Each row below holds a small network's activations on one input, seen along a few directions.
Each table varies a few parts of the input and shows all the possible inputs, shuffled.
Descriptions start from the smaller parts, as in this example, which fits no table here: one of 6 places along a line, together with either a single point or one of 11 places along a line or (one of 3 separate values, together with one of 8 places around a ring).
Shared parts are said once, and a part with two or three values counts as separate values.
(in the rows, 128 means zero)

Other details of the inputs shift rows strongly along two fixed directions, in all tables alike. That doesn't count.

Table:
R1: [ 70 173 146 123  67  74 126 155 129 104 233 122 136 121 194]
R2: [121 135 159  93  85  93 123 161 113 118 203 129 137 138 155]
R3: [159 102 107 141 164 147 128 105 147 148  52 131 117 132  95]
R4: [203  76 135  41 156 207 112 112  92 118 168 126 189 143  39]
R5: [171 111 144 110 147 146 119 115 118 112  86 108 112 132  84]
R6: [172 111 169  81 111 146 100 143 112 127 139 116 107 140 105]
R7: [155 102 112  91 192 203 120  55  77 141 113 130 135 112  34]
R8: [119 146 188  77  38  85 130 131 130  79 246  97 105 129 153]
R9: [ 72 166 130 170  86 113 140 155 155 137 165 148 118 100 188]
R10: [ 46 177  44 233 156 117 145 137 161 171  59 185 146 104 181]
R11: [115 149 188  77  42  88 127 140 123  84 250  98 111 131 168]
R12: [205  75 138  87 182 149 125 109 108 129  56 111 131 167  63]
R13: [153 119 120 133 163 147 119 118 118 127  63 120 122 130 102]
R14: [170 105  85 156 215 154 116 123 112 173  15 140 143 155  87]
R15: [194  82 142 113 176 156 115 136 111 153  81 114 122 161  85]
R16: [ 63 168  65 204 159 115 134 139 141 144  78 156 148 105 167]
R17: [193 100 190  52  97 133 108 139 105 124 170  92 108 150 107]
R18: [ 44 161  51 244 168 102 160 112 176 139  71 160 141 107 184]
R19: [133 111 153 112 110 109 136 146 121 118 166 120 128 142 138]
R20: [ 58 165  93 203 129 114 150 138 153 130 114 141 128  97 182]
R21: [114 143 154 114  67 118 123 136 146 118 173 127 104 108 148]
R22: [ 85 140 103 161 107 100 161 110 169 122 117 144 127 111 156]
Description of these inputs: either one of 2 separate values or (one of 4 places along a line, together with one of 5 places around a ring).
What sort of input is R13?
Answer: one of 4 places along a line, together with one of 5 places around a ring
Which other rows does R2 become when the place on the line of 4 takes its other values? List them by row number.
Answer: R12, R19, R22

Table:
R23: [ 24 176  47 219 127 113 176  96 180 130 125 175 165  80 184]
R24: [109 141 146 108  89 147 125 130 120 129 194 135 125 103 140]
R25: [172  99 142 117 140 138 117 138 130 128  93 120 121 144 105]
R26: [157 118 133 120 160 129 109 138 101 132 100 116 119 151 103]
R27: [153 107 117 107 156 165 130 118 113 122 128 126 160 134  89]
R28: [149 111 115 103 162 165 119 119 103 129 126 134 161 138  90]
R29: [108 138 150 111  86 134 138 114 135 115 196 127 117 102 134]
R30: [119 144 160 117  79 101 129 141 141 101 176 111 110 129 157]
R31: [115 132 155 120  82 101 137 155 142 126 187 123 124 127 168]
R32: [112 147 152 105  66  99 120 150 131 122 180 128 114 120 157]
R33: [ 34 173  80 230 123  94 158 146 176 138 111 156 132  94 211]
R34: [167 104 141 112 141 131 124 123 131 119  91 117 115 149 101]
R35: [113 136 151 112  82  91 137 134 131 121 182 122 118 128 163]
R36: [170 117 141 115 148 143 108 143 113 132  96 117 124 147 104]
R37: [161 113 143 122 164 139 112 150 102 134 101 117 124 150 105]
R38: [ 80 137  41 221 189 168 156  91 166 164  31 172 144  90 129]
R39: [ 96 149 131  99  89 123 125 126 117 115 214 136 153 111 143]
R40: [151 112 126 103 150 167 112 103 105 142 118 129 127 124  84]
R41: [165 103 135 114 156 138 118 140 113 149 102 127 132 153 107]
R42: [110 142 147 110  80  94 126 145 128 133 190 129 121 129 162]
R43: [156 109 144 126 161 127 124 130 114 116  99 104 116 155 104]
R44: [155 113 139 121 160 125 120 126 105 121  96 107 116 151 106]
R45: [164 117 137 111 146 127 116 121 119 119  89 108 115 147 106]
R46: [116 140 126 152 118 118 130 146 151 125 115 126 122 121 155]
R47: [ 77 142  44 211 188 153 154  72 158 160  34 168 140  89 126]
R48: [162 109 135 109 140 127 122 119 122 125  88 118 116 144 102]
R49: [119 142 159 109  75 111 123 160 132 124 175 129 119 121 157]
R50: [163  99 137 116 149 125 132 121 127 130 102 116 122 157 107]
R51: [148 114 113 106 162 149 128  96 109 120 120 128 154 132  85]
R52: [114 155 152 112  73 101 116 150 128 117 182 120 115 123 159]
Changing only one part turns R40 into R38. The same change can be made to R26. Which row results?
Answer: R33
Describe the family of inputs behind these rows.
Answer: one of 5 places around a ring, together with either one of 2 separate values or one of 4 places along a line
Which other rows does R38 become when the choice among 2 separate values takes its other values? List them by row number.
Answer: R27
